A small network was shown many inputs. Here are its activations along a few directions, one row for each input.
Each table varies a few parts of the input and shows all the possible inputs, shuffled.
A made-up example of a description, with smaller parts first: one of 8 places around a ring, together with either a single point or one of 11 places along a line or (one of 2 separate values, together with one of 6 places along a line).
Shared parts are said once, and a part with two or three values counts as separate values.
In the rows, zero is written as 100.

Other details of the inputs vary at random and push rows far along three fixed directions, the same in every table; ignore that.

Table:
x1: 94; 121; 108; 85; 126; 107; 144; 79; 80; 104; 55; 140
x2: 80; 114; 132; 62; 95; 140; 129; 62; 45; 106; 90; 125
x3: 128; 102; 70; 131; 81; 147; 84; 129; 109; 96; 107; 96
x4: 90; 84; 101; 113; 120; 83; 68; 88; 129; 134; 108; 101
x5: 132; 98; 100; 113; 61; 141; 97; 111; 88; 72; 108; 104
x6: 104; 117; 110; 117; 33; 121; 126; 103; 58; 78; 155; 81
x7: 79; 66; 80; 115; 132; 89; 62; 124; 144; 118; 107; 69
x8: 88; 104; 48; 49; 149; 80; 83; 62; 132; 133; 70; 102
x9: 73; 79; 109; 125; 66; 69; 68; 107; 100; 112; 132; 80
x10: 74; 129; 153; 66; 53; 95; 123; 75; 46; 81; 152; 112
x11: 93; 121; 127; 125; 58; 71; 127; 92; 77; 85; 98; 110
x12: 108; 92; 79; 100; 131; 103; 87; 118; 134; 137; 76; 112
x13: 91; 58; 74; 85; 163; 94; 105; 92; 131; 121; 104; 92
x14: 85; 86; 117; 110; 109; 51; 57; 83; 97; 124; 111; 123
x15: 108; 98; 117; 118; 100; 64; 81; 115; 117; 106; 99; 89
x16: 98; 105; 45; 82; 103; 66; 55; 107; 149; 99; 104; 71
x17: 102; 126; 115; 141; 20; 92; 110; 136; 109; 62; 126; 79
x18: 119; 111; 54; 124; 102; 145; 126; 140; 126; 95; 70; 105
x19: 125; 80; 55; 104; 107; 147; 119; 129; 102; 79; 113; 89
x20: 123; 92; 62; 126; 88; 122; 117; 144; 132; 76; 77; 102
x21: 95; 91; 127; 57; 126; 149; 142; 55; 65; 97; 70; 110
x22: 117; 92; 116; 85; 114; 109; 117; 89; 113; 111; 73; 107
x23: 86; 88; 132; 130; 82; 34; 45; 99; 112; 103; 136; 88
x24: 111; 116; 134; 95; 97; 95; 123; 74; 72; 112; 80; 115
x25: 109; 83; 88; 121; 140; 97; 79; 90; 114; 122; 88; 100
x26: 117; 122; 122; 69; 129; 130; 137; 72; 64; 115; 54; 138
x27: 100; 99; 105; 118; 73; 65; 60; 141; 135; 109; 119; 93
x28: 113; 105; 94; 106; 86; 153; 121; 104; 46; 80; 88; 102
x29: 96; 62; 64; 114; 173; 107; 77; 121; 134; 115; 77; 72
x30: 90; 102; 116; 67; 141; 135; 117; 81; 64; 96; 73; 113
x31: 125; 113; 63; 124; 117; 134; 124; 144; 119; 74; 65; 100
x32: 66; 81; 108; 89; 114; 80; 67; 107; 113; 115; 112; 97
x33: 67; 100; 137; 95; 65; 37; 93; 76; 49; 102; 154; 117
x34: 125; 67; 48; 107; 128; 168; 104; 134; 113; 87; 73; 87
x35: 126; 101; 68; 109; 131; 154; 133; 118; 89; 77; 106; 72
x36: 96; 81; 120; 82; 109; 63; 84; 96; 121; 122; 88; 123
x37: 116; 97; 94; 153; 24; 85; 107; 142; 120; 61; 116; 80
x38: 134; 116; 91; 115; 84; 149; 124; 117; 103; 103; 83; 91
x39: 116; 108; 102; 83; 150; 141; 103; 87; 92; 100; 72; 118
x40: 90; 108; 66; 59; 128; 55; 81; 56; 102; 116; 78; 104
x41: 99; 65; 108; 141; 61; 48; 43; 115; 133; 100; 140; 83
x42: 109; 124; 100; 143; 29; 109; 124; 126; 99; 76; 111; 90
x43: 69; 101; 130; 72; 116; 61; 102; 77; 70; 102; 131; 114
x44: 81; 114; 119; 64; 99; 117; 133; 68; 57; 108; 122; 123
x45: 91; 137; 148; 76; 107; 109; 160; 63; 69; 83; 67; 123
x46: 87; 107; 97; 43; 83; 51; 87; 48; 98; 95; 98; 106
x47: 105; 134; 110; 126; 23; 108; 115; 139; 97; 59; 117; 97
x48: 86; 97; 131; 115; 63; 88; 100; 83; 50; 91; 117; 92
x49: 124; 90; 55; 125; 122; 138; 125; 118; 89; 93; 110; 77
x50: 127; 107; 90; 126; 88; 148; 90; 122; 118; 86; 110; 76
x51: 89; 104; 60; 56; 151; 52; 69; 71; 129; 110; 77; 92
x52: 93; 95; 118; 87; 138; 57; 77; 102; 119; 125; 81; 117
x53: 81; 98; 135; 95; 102; 49; 73; 98; 133; 128; 109; 97
x54: 79; 112; 130; 70; 106; 107; 127; 73; 79; 99; 131; 96
x55: 90; 100; 116; 95; 105; 93; 67; 99; 117; 110; 114; 109
Description of these inputs: one of 5 separate values, together with either a single point or (one of 2 separate values, together with one of 5 places along a line).
- Changing only the choice among 5 separate values turns x51 into x8. The same change can be made to x31. Which row results? => x18
- Which other rows agree with x48 in the choice among 5 separate values? List them by row number. => x1, x11, x14, x24, x25, x26, x28, x33, x40, x49
- Which other rows does x2 become when the place on the line of 5 takes its other values? List them by row number. => x3, x12, x18, x44

Table:
x56: 126; 117; 80; 95; 93; 171; 132; 101; 78; 74; 95; 88
x57: 100; 102; 104; 95; 109; 92; 112; 99; 113; 92; 73; 102
x58: 87; 92; 99; 106; 102; 101; 98; 107; 105; 111; 100; 112
x59: 119; 118; 98; 88; 106; 143; 117; 94; 80; 90; 78; 103
x60: 107; 106; 107; 112; 79; 101; 91; 103; 93; 92; 101; 92
x61: 96; 109; 119; 97; 98; 95; 96; 90; 92; 100; 104; 101
x62: 100; 84; 70; 126; 100; 80; 73; 119; 113; 96; 123; 74
x63: 115; 114; 107; 106; 73; 105; 93; 105; 84; 88; 100; 101
x64: 127; 132; 72; 98; 78; 148; 146; 108; 85; 79; 91; 97
x65: 87; 100; 118; 110; 76; 79; 104; 97; 71; 91; 121; 105
x66: 86; 93; 127; 98; 114; 73; 94; 82; 105; 113; 102; 105
x67: 122; 101; 86; 110; 101; 113; 86; 116; 111; 94; 88; 103
x68: 104; 99; 87; 102; 90; 100; 106; 116; 122; 86; 89; 90
x69: 76; 80; 107; 84; 132; 74; 97; 87; 109; 125; 102; 110
x70: 102; 107; 132; 115; 68; 93; 105; 101; 83; 88; 115; 98
x71: 99; 99; 107; 108; 61; 71; 66; 110; 107; 96; 123; 104
x72: 108; 92; 92; 113; 97; 109; 93; 114; 118; 98; 111; 86
x73: 87; 100; 115; 108; 61; 95; 108; 99; 74; 93; 120; 109
x74: 109; 97; 110; 97; 105; 89; 88; 88; 104; 106; 84; 113
x75: 87; 107; 111; 95; 70; 68; 110; 97; 84; 74; 110; 97
x76: 108; 104; 92; 92; 81; 110; 99; 98; 84; 91; 104; 96
x77: 93; 100; 108; 100; 95; 95; 106; 91; 80; 90; 119; 95
x78: 91; 97; 111; 99; 85; 92; 101; 102; 91; 97; 122; 96
x79: 101; 128; 102; 102; 62; 86; 124; 92; 73; 84; 114; 102
x80: 84; 96; 97; 85; 98; 74; 104; 100; 112; 92; 98; 98
x81: 106; 96; 101; 90; 101; 97; 86; 90; 110; 107; 93; 110
x82: 88; 79; 104; 100; 124; 81; 89; 101; 123; 122; 99; 102
x83: 100; 114; 113; 91; 101; 110; 100; 93; 87; 99; 92; 105
x84: 97; 74; 79; 135; 95; 67; 76; 132; 114; 98; 126; 81
x85: 125; 124; 73; 123; 83; 115; 114; 129; 112; 88; 90; 94
x86: 107; 93; 78; 99; 135; 133; 103; 114; 123; 104; 93; 94
x87: 115; 108; 109; 105; 104; 129; 121; 110; 87; 94; 89; 103
x88: 125; 84; 47; 113; 125; 132; 85; 126; 135; 106; 83; 80
x89: 96; 89; 106; 119; 104; 93; 99; 102; 103; 111; 88; 110
x90: 107; 84; 69; 110; 136; 112; 103; 119; 111; 102; 99; 87
x91: 101; 90; 90; 93; 96; 83; 79; 100; 109; 104; 107; 103
x92: 91; 110; 123; 80; 89; 112; 121; 78; 73; 92; 114; 105
x93: 99; 102; 109; 104; 63; 69; 82; 93; 78; 85; 124; 103
x94: 116; 95; 78; 103; 103; 119; 90; 108; 114; 100; 89; 95
x95: 88; 94; 119; 117; 64; 72; 83; 118; 100; 98; 132; 97
x96: 111; 112; 103; 88; 100; 140; 118; 85; 90; 93; 93; 96
x97: 88; 105; 109; 89; 78; 87; 90; 90; 84; 98; 118; 96
x98: 90; 79; 70; 105; 132; 78; 57; 122; 145; 124; 102; 88
x99: 88; 92; 102; 120; 72; 63; 81; 102; 93; 90; 140; 80
x100: 105; 104; 113; 105; 84; 119; 115; 103; 89; 96; 100; 106
x101: 98; 106; 126; 93; 86; 80; 91; 77; 85; 102; 94; 112
x102: 108; 83; 81; 131; 88; 71; 61; 122; 123; 104; 106; 81
x103: 99; 120; 114; 109; 75; 68; 108; 91; 101; 102; 98; 106
x104: 110; 98; 81; 102; 104; 123; 92; 109; 112; 102; 94; 88
x105: 99; 96; 85; 84; 109; 104; 96; 90; 97; 104; 97; 98
x106: 89; 97; 126; 95; 91; 83; 98; 94; 100; 108; 116; 101
x107: 91; 105; 97; 83; 107; 99; 110; 104; 115; 92; 84; 104
x108: 91; 97; 98; 91; 97; 85; 78; 96; 106; 109; 107; 100
x109: 81; 83; 84; 77; 152; 71; 84; 74; 106; 125; 89; 105
x110: 79; 83; 108; 97; 151; 70; 87; 97; 122; 132; 83; 119
x111: 100; 85; 96; 134; 92; 70; 70; 138; 126; 103; 122; 85
x112: 95; 111; 120; 103; 62; 99; 98; 96; 88; 86; 129; 94
x113: 99; 94; 98; 89; 130; 131; 122; 89; 100; 116; 74; 117
x114: 125; 110; 75; 112; 93; 172; 145; 111; 63; 74; 85; 101
x115: 98; 115; 112; 86; 100; 102; 119; 99; 98; 84; 78; 108
x116: 96; 78; 82; 112; 149; 86; 76; 120; 143; 120; 95; 92
x117: 89; 103; 124; 111; 82; 89; 102; 101; 84; 102; 103; 116
x118: 81; 121; 122; 49; 139; 87; 133; 46; 101; 132; 68; 133
x119: 81; 101; 144; 63; 154; 96; 128; 51; 83; 130; 62; 138
x120: 116; 81; 51; 115; 136; 139; 109; 132; 122; 105; 83; 92
x121: 94; 110; 115; 82; 101; 113; 103; 85; 92; 100; 104; 104
x122: 116; 107; 82; 93; 102; 128; 112; 92; 73; 87; 90; 97
x123: 106; 89; 108; 120; 99; 91; 98; 112; 105; 105; 98; 96
x124: 87; 86; 105; 87; 156; 82; 87; 75; 123; 129; 79; 106
x125: 89; 122; 108; 88; 87; 76; 107; 90; 106; 108; 103; 113
x126: 105; 93; 103; 115; 100; 95; 93; 101; 110; 100; 103; 87
x127: 96; 111; 107; 101; 68; 91; 96; 94; 67; 84; 122; 91
x128: 124; 90; 49; 106; 128; 138; 86; 130; 129; 104; 80; 88
x129: 80; 110; 139; 49; 159; 105; 125; 45; 88; 124; 73; 127
x130: 94; 106; 115; 91; 103; 115; 115; 96; 88; 103; 96; 117
x131: 124; 113; 83; 99; 88; 164; 132; 103; 81; 74; 102; 85
x132: 106; 95; 87; 107; 113; 120; 100; 123; 116; 101; 104; 93
x133: 93; 101; 123; 97; 77; 89; 97; 86; 96; 100; 120; 93
- Changing only one part turns x90 into x70. The same change can be made to x114. Which row results? => x89
- Changing only one part turns x125 into x64. The same change can be made to x95. Which row results? => x69
- What do these inputs look like to the network? => one of 6 places along a line, together with either one of 2 separate values or one of 11 places along a line
- Which other rows does x100 become when the place on the line of 11 takes its other values? List them by row number. => x72, x81, x82, x88, x94, x96, x104, x106, x113, x133
- Which other rows agree with x117 in the place on the line of 6? List them by row number. => x59, x61, x63, x67, x83, x85, x87, x110, x111, x115, x116, x129
- Start at x58 and move only the place on the line of 11, one step at a time. The first step leads to x130. Which rows follow, in order? => x95, x132, x86, x112, x121, x98, x108, x128, x71
- Which other rows does x57 become when the place on the line of 6 takes its other values? List them by row number. => x68, x75, x80, x107, x115
- Which other rows does x118 become when the choice among 2 separate values takes its other values? List them by row number. => x68

Table:
x134: 111; 104; 124; 58; 96; 177; 150; 75; 36; 106; 123; 104
x135: 87; 120; 123; 74; 76; 155; 174; 72; 76; 75; 75; 124
x136: 68; 94; 118; 88; 91; 93; 101; 106; 91; 69; 126; 94
x137: 88; 69; 124; 113; 84; 66; 91; 102; 137; 120; 117; 117
x138: 137; 124; 82; 103; 72; 125; 152; 87; 72; 87; 76; 107
x139: 89; 96; 89; 152; 23; 67; 81; 181; 132; 65; 130; 89
x140: 83; 110; 146; 76; 152; 108; 90; 63; 74; 129; 93; 119
x141: 159; 121; 44; 142; 66; 121; 118; 168; 103; 74; 83; 90
x142: 131; 127; 106; 100; 44; 122; 153; 73; 58; 64; 90; 124
x143: 64; 131; 150; 90; 84; 33; 115; 59; 84; 100; 125; 89
x144: 22; 61; 117; 48; 142; 51; 86; 57; 99; 133; 129; 117
x145: 128; 67; 34; 119; 163; 151; 108; 111; 139; 112; 21; 110
x146: 124; 110; 72; 60; 120; 152; 146; 65; 34; 99; 96; 103
x147: 146; 114; 140; 127; 33; 161; 141; 119; 76; 45; 128; 75
x148: 119; 114; 145; 125; 10; 104; 111; 145; 87; 68; 132; 118
x149: 147; 103; 59; 153; 61; 144; 97; 169; 101; 61; 63; 102
x150: 120; 87; 65; 151; 124; 127; 84; 130; 144; 136; 77; 95
x151: 110; 160; 87; 16; 117; 153; 127; 43; 101; 96; 65; 112
x152: 94; 131; 140; 73; 97; 149; 173; 75; 66; 74; 81; 80
x153: 86; 78; 87; 88; 150; 20; 64; 90; 111; 122; 108; 96
x154: 89; 96; 49; 148; 37; 69; 67; 143; 92; 88; 180; 55
x155: 123; 102; 141; 130; 49; 104; 112; 123; 97; 81; 135; 62
x156: 97; 156; 103; 61; 132; 133; 169; 84; 78; 106; 54; 137
x157: 121; 115; 76; 44; 106; 76; 66; 63; 127; 110; 80; 100
x158: 132; 121; 115; 83; 12; 119; 66; 115; 115; 79; 135; 78
x159: 83; 86; 147; 99; 108; 53; 84; 60; 89; 96; 81; 102
x160: 69; 77; 79; 133; 75; 55; 89; 136; 147; 113; 111; 79
x161: 100; 119; 72; 158; 29; 55; 80; 167; 128; 69; 136; 98
x162: 123; 88; 48; 78; 123; 104; 32; 101; 153; 116; 51; 82
x163: 89; 94; 118; 74; 117; 44; 86; 66; 78; 90; 116; 118
x164: 96; 136; 156; 82; 17; 71; 32; 69; 96; 104; 134; 103
x165: 92; 92; 122; 101; 145; 110; 69; 87; 100; 110; 104; 116
x166: 106; 98; 123; 58; 153; 150; 162; 65; 104; 139; 55; 130
x167: 91; 108; 174; 100; 26; 69; 92; 104; 53; 80; 168; 91
x168: 73; 87; 174; 73; 87; 61; 86; 75; 79; 97; 146; 120
x169: 111; 133; 170; 100; 16; 102; 132; 122; 60; 86; 122; 120
x170: 58; 107; 100; 112; 85; 17; 93; 86; 125; 128; 118; 107
x171: 106; 94; 78; 86; 149; 61; 101; 103; 128; 117; 63; 139
x172: 100; 55; 64; 134; 131; 69; 36; 132; 126; 93; 94; 84
x173: 112; 63; 41; 135; 144; 97; 80; 124; 145; 133; 42; 91
x174: 67; 76; 120; 65; 171; 113; 80; 44; 84; 151; 104; 137
x175: 61; 78; 124; 84; 141; 74; 60; 62; 82; 162; 127; 114
x176: 106; 140; 98; 23; 91; 170; 125; 70; 104; 82; 67; 96
x177: 125; 61; 31; 113; 135; 164; 87; 117; 87; 94; 79; 87
x178: 89; 89; 45; 128; 121; 76; 97; 115; 160; 111; 94; 103
x179: 87; 55; 64; 129; 91; 61; 40; 119; 89; 119; 124; 73
x180: 82; 80; 140; 62; 92; 116; 111; 66; 59; 110; 145; 120
x181: 81; 130; 114; 129; 21; 46; 82; 120; 68; 62; 172; 72
x182: 135; 138; 124; 77; 100; 127; 164; 58; 49; 74; 76; 91
x183: 81; 74; 86; 44; 165; 77; 103; 39; 75; 128; 100; 130
x184: 109; 84; 68; 130; 122; 73; 69; 147; 129; 122; 53; 105
x185: 75; 119; 125; 71; 145; 81; 132; 47; 104; 100; 89; 109
x186: 120; 121; 153; 153; 27; 115; 90; 104; 75; 62; 136; 83
x187: 123; 140; 157; 99; 103; 165; 142; 64; 55; 95; 80; 97
x188: 69; 87; 132; 111; 137; 39; 50; 104; 143; 148; 90; 147
x189: 136; 112; 69; 136; 136; 156; 99; 154; 129; 123; 58; 109
x190: 118; 90; 4; 111; 140; 172; 116; 126; 111; 88; 109; 81
x191: 116; 112; 48; 116; 119; 141; 110; 130; 108; 62; 109; 83
x192: 118; 94; 71; 121; 113; 163; 137; 133; 128; 60; 83; 61
x193: 133; 99; 77; 150; 92; 164; 104; 122; 121; 98; 82; 108
x194: 102; 74; 99; 146; 95; 46; 57; 118; 119; 102; 93; 59
x195: 77; 74; 64; 107; 143; 91; 82; 142; 136; 102; 107; 65
x196: 51; 88; 105; 91; 128; 34; 89; 127; 144; 135; 86; 112
x197: 22; 68; 116; 48; 144; 46; 89; 62; 93; 148; 127; 103
x198: 136; 76; 31; 120; 172; 156; 87; 139; 111; 96; 47; 71
x199: 96; 97; 131; 88; 112; 38; 103; 56; 96; 93; 102; 104
- Changing only one part turns x160 into x166. The same change can be made to x195. Which row results? => x167
- Changing only one part turns x156 into x169. The same change can be made to x161. Which row results? => x148
- What do these inputs look like to the network? => one of 6 places around a ring, together with either a single point or (one of 2 separate values, together with one of 5 places along a line)
- Which other rows does x167 become when the choice among 2 separate values takes its other values? List them by row number. => x168
- Which other rows does x187 become when the place on the ring of 6 takes its other values? List them by row number. => x143, x152, x155, x182, x194
